Each row below holds a small network's activations on one input, seen along a few directions.
Each table varies a few parts of the input and shows all the possible inputs, shuffled.
A made-up example of a description, with smaller parts first: one of 5 places around a ring, together with either a single point or one of 11 places along a line or (one of 2 separate values, together with one of 6 places along a line).
Shared parts are said once, and a part with two or three values counts as separate values.

Other details of the inputs shift rows strongly along two fixed directions, in all tables alike. That doesn't count.

Rows:
r1: [0,37,8,31,57,24,-8,21,-36,8,-25,-37,23]
r2: [30,-17,-4,-31,-46,-26,-4,-25,-12,-7,-6,34,8]
r3: [-15,3,-4,-20,-4,9,32,39,26,-4,40,-3,-20]
r4: [36,-21,-18,20,-23,-40,-36,-33,-20,6,-63,15,26]
r5: [6,-43,-15,-9,-46,-35,-30,-28,10,2,-17,24,-13]
r6: [5,-17,-4,35,14,-8,-11,3,-13,14,-44,-12,23]
r7: [15,-20,2,-28,-41,-19,-22,-40,-8,-10,1,37,-6]
r8: [-29,-18,0,-45,-5,20,35,42,29,2,78,-15,-37]
r9: [16,15,0,3,3,-1,-3,-4,-11,-2,-19,2,11]
r10: [-16,26,13,22,48,27,-21,6,-24,4,-11,-26,3]
r11: [-14,38,13,38,59,28,-25,4,-26,5,-22,-30,7]
r12: [-21,-13,10,-28,-4,22,43,41,20,3,40,-5,-16]
r13: [-3,40,3,43,56,20,-16,-2,-19,5,-18,-35,18]
r14: [-31,-15,8,-36,-11,26,57,55,41,1,59,-5,-31]
r15: [10,-8,-5,-12,-41,-29,-16,-42,11,-14,-2,42,-8]
r16: [39,-3,-4,-11,-38,-27,-24,-60,-3,-7,-26,32,10]
r17: [20,-14,-2,-8,-47,-28,11,-31,13,-13,-12,41,11]
r18: [-2,11,-6,1,0,-5,16,15,9,-6,11,1,-2]
r19: [-7,31,-2,35,42,10,-7,-1,-8,1,-5,-25,10]
r20: [-14,21,6,16,23,11,-14,-1,-3,-2,0,-7,-5]
r21: [-3,34,8,34,61,27,-18,2,-29,9,-19,-42,18]
r22: [24,-14,1,-13,-48,-23,9,-31,11,-10,-13,41,11]
r23: [-12,-26,-16,5,1,-8,-5,13,15,13,6,-22,-13]
r24: [-34,-25,8,-44,-10,25,57,59,28,3,70,-5,-28]
Each input here is: one of 4 places along a line, together with either a single point or one of 5 places along a line.
Question: The inputs of r3 and r20 match in every part but the place on the line of 4. If r4 is changed in the same way as r3 into r20, which row does it become?
Answer: r5
Question: A walk changes only the place on the line of 5. It starts at r2 and steps to r1. List the rest of the walk in order.
Answer: r9, r3, r18
Question: Change only the place on the line of 4 in r8. List by row number the other rows that result.
Answer: r2, r7, r24

Rows:
r25: [-13,-7,-4,9,32,9,3,22,-20,12,13,-43,6]
r26: [-38,-14,1,6,32,26,38,83,14,14,18,-31,-12]
r27: [33,-3,11,-16,-39,-4,20,-31,-5,-5,-26,24,23]
r28: [20,14,11,-22,-26,-6,16,-18,-10,-16,2,43,13]
r29: [27,60,-32,72,45,-25,-20,-18,4,-1,-45,-30,30]
r30: [28,20,7,-2,-20,-22,-39,-63,-13,-21,-24,54,10]
r31: [-28,-7,5,16,49,29,21,49,2,17,27,-34,7]
r32: [24,23,4,12,35,15,-21,-11,-45,13,-32,-39,25]
r33: [-10,0,-11,26,41,5,-17,40,-34,17,-27,-49,8]
r34: [36,27,12,31,42,15,-28,-25,-42,12,-56,-13,47]
r35: [-35,-44,-23,-42,-37,-14,5,40,39,7,49,-6,-59]
r36: [-19,38,8,4,34,23,-13,7,-10,-11,24,-10,-15]
r37: [-23,8,-7,36,46,9,-30,-3,-20,12,-3,-47,-1]
r38: [-50,-11,-8,8,32,22,1,67,19,15,31,-41,-39]
r39: [-18,8,11,-36,-26,3,23,1,31,-22,49,37,-32]
r40: [-1,21,5,13,36,24,-25,-10,-10,7,-6,-29,-4]
r41: [34,-28,-7,0,-30,-29,-22,-44,-22,3,-26,22,26]
r42: [33,5,-40,-14,-35,-40,42,13,48,-9,25,8,-1]
r43: [20,-21,0,-50,-35,2,15,-1,11,3,27,11,-13]
r44: [29,-29,-14,0,-29,-30,-26,-12,-20,4,-44,17,14]
r45: [10,55,21,32,30,19,9,-8,-44,-13,-35,1,41]
r46: [16,17,-3,-22,-26,-21,-33,-51,-16,-19,-1,29,-10]
r47: [-13,35,8,-12,35,24,10,33,-26,-5,32,-29,-5]
r48: [36,-3,3,-4,-21,-16,-39,-64,0,-2,-33,32,11]
r49: [10,-31,-11,4,-31,-32,-35,-20,12,2,-30,32,-5]
r50: [36,-8,8,-20,-30,-7,8,-32,-4,1,-21,28,20]
r51: [17,47,12,19,38,15,-20,-8,-51,-6,-21,-7,28]
r52: [-8,-28,-3,-1,-46,-25,5,-3,24,-4,-19,24,-14]
r53: [18,-24,2,3,-38,-19,19,-27,-4,-5,-22,24,27]
r54: [6,-8,7,-20,-22,1,4,-25,25,-2,8,20,-13]
r55: [9,1,11,-11,-31,-1,9,-35,17,-8,-8,19,-4]
r56: [-18,-29,2,-8,-41,-12,22,-14,34,-7,22,19,-15]
r57: [2,-41,-10,-21,-27,-15,8,29,17,6,0,20,-7]
r58: [0,-35,0,-15,-26,-9,28,2,15,2,17,17,4]
r59: [-53,-10,1,16,33,23,18,69,28,12,24,-31,-31]
r60: [2,-16,-8,-47,-32,-5,-6,-20,21,0,31,1,-35]
r61: [-13,-36,-11,-20,-32,-14,-7,-15,26,0,34,11,-26]
r62: [-51,-9,2,14,44,29,11,45,28,12,50,-34,-24]
r63: [7,63,22,50,31,9,-22,-41,-39,-20,-51,7,32]
r64: [-20,35,16,-3,47,38,22,47,-10,-2,35,-12,2]
r65: [-24,-43,-4,-35,-45,-3,58,59,39,0,29,11,-25]
r66: [-19,8,7,50,43,12,-13,-7,-8,7,-17,-23,14]
Question: The inputs of r41 and r61 match in every part but one. If r47 is changed in the same way as r41 into r61, which row does it become?
Answer: r46
Question: The inputs of r50 and r54 match in every part but one. If r28 is changed in the same way as r50 into r54, which row does it become?
Answer: r39
Question: What is each input in this table made of?
Answer: one of 2 separate values, together with either a single point or (one of 4 places along a line, together with one of 5 places along a line)
Question: Change only the choice among 2 separate values in r60. List by row number the other rows that result.
Answer: r32
Question: Change only the choice among 2 separate values in r30. List by row number the other rows that result.
Answer: r64
